A small network was shown many inputs. Here are its activations along a few directions, one row for each input.
Each table varies a few parts of the input and shows all the possible inputs, shuffled.
A made-up example of a description, with smaller parts first: one of 8 places around a ring, together with either a single point or one of 11 places along a line or (one of 3 separate values, together with one of 4 places along a line).
Shared parts are said once, and a part with two or three values counts as separate values.
In the rows, zero is written as 128.

Table:
R1: [121  99 154 127 148 161 106 129 180 160  79]
R2: [112  82 166 127 157 163 100  83 142 133 102]
R3: [125 150 159 113 114  94 113 147  63 137 186]
R4: [113 123 174 121 175 103 142 138 168 167  78]
R5: [104  85 138 188 159 126 132  84 140 102  99]
R6: [ 98 110 186 120 183 109 135  90 127 137 103]
R7: [159 187 108 118 122 129 129  96  60 182 185]
R8: [154 138  64 139 116 128 113 103 130  64 179]
R9: [139 162 150 113 100  95 121 193 100 160 164]
R10: [109 110 122 180 139 151 128  61 186  91 138]
R11: [144 106 121  93  81 131 121 126  77  87 120]
R12: [129  99 146  87 102 107 144 146  75 114 166]
R13: [154 125  88 137 112 141 131 126  82  59 132]
R14: [165 155  53 139 105 129 116 149 164  85 153]
R15: [115  99 125 192 152 123 139 130 177 127  73]
R16: [140 114 135  83  89 107 153 194 113 137 140]
R17: [ 62 133 170 104 181 135 133  93 125 168 132]
R18: [168 201  98 119 108 128 133 142  96 206 163]
R19: [163 144  75 137  98 142 134 175 117  81 101]
R20: [150 126 108  90  70 134 126 173 113 110  95]
R21: [ 74 145 160 107 171 131 139 138 164 195 109]
R22: [119 125 114 184 133 150 129 100 219 113 117]
Question: The inputs of R21 and R17 match in every part but one. If R18 is changed in the same way as R21 into R17, which row does it become?
Answer: R7
Question: What do these inputs look like to the network?
Answer: one of 2 separate values, together with either one of 5 places along a line or one of 6 places along a line

Table:
R23: [121 119 106 138 133 128 131 160 234 129  74]
R24: [119 128 127 154 162 164 122  63 153 119 124]
R25: [114 103 194  75 105  95 126 175  93 176 128]
R26: [ 95 113 121 176 167 149 121  49 158  87 150]
R27: [122 168 108 173 161 123 126 137 215 176 114]
R28: [113 148 133 120 145 148 122 115 107 177 127]
R29: [105 159 181  83 128 100 124 129  85 207 179]
R30: [210 220  33 118  66 106 128 152  41  81 213]
R31: [121  78 137 170 141 140 122  94 164  81  67]
R32: [ 97  70 132 169 159 132 134  74 168  36 106]
R33: [120 152 159 103 156 128 133 121  92 190 161]
R34: [116  96 174  99 124 118 135 170  99 154 109]
R35: [217 137  46 107  24 119 141 206  60  44 177]
R36: [123 101 141 107 119 142 126 148 122 136  65]
Question: The inputs of R25 and R29 match in every part but one. If R31 is changed in the same way as R25 into R29, which row does it become?
Answer: R24
Question: What do these inputs look like to the network?
Answer: one of 2 separate values, together with either a single point or one of 6 places along a line

Table:
R37: [ 66  89 185 168 182 141 141  75 173 146  72]
R38: [ 85  89 161 163 182 152 120  49 181 115  98]
R39: [104 111 139 191 193 151 109  43 178 109 117]
R40: [ 74 101 179 138 189 132 146 102 202 179  88]
R41: [162 180  79 148  98 105 138 138  70 124 213]
R42: [147 143 173  71 119  99 135 199  63 199  97]
R43: [177 107  68 161  64 120 129 196 180  40 107]
R44: [169  77  48 150  84 167 120 135 149  22  70]
R45: [133 152 128  69 113  95 145 172  61 115 161]
R46: [182 223  53 122  94 148 118  99  80 161 206]
R47: [ 70 124 178 132 187 135 119 126 206 192  91]
R48: [141 121 167  47  79 121 127 188  60 158 143]
R49: [155 145 106 103  79  99 119 142  62 107 201]
Question: What do these inputs look like to the network?
Answer: either one of 2 separate values or one of 5 places along a line or one of 6 places along a line
Question: Start at R42 and move only the place on the line of 6, one step at a time. The first step leads to R48. Which rows follow, in order?
Answer: R45, R49, R41, R46
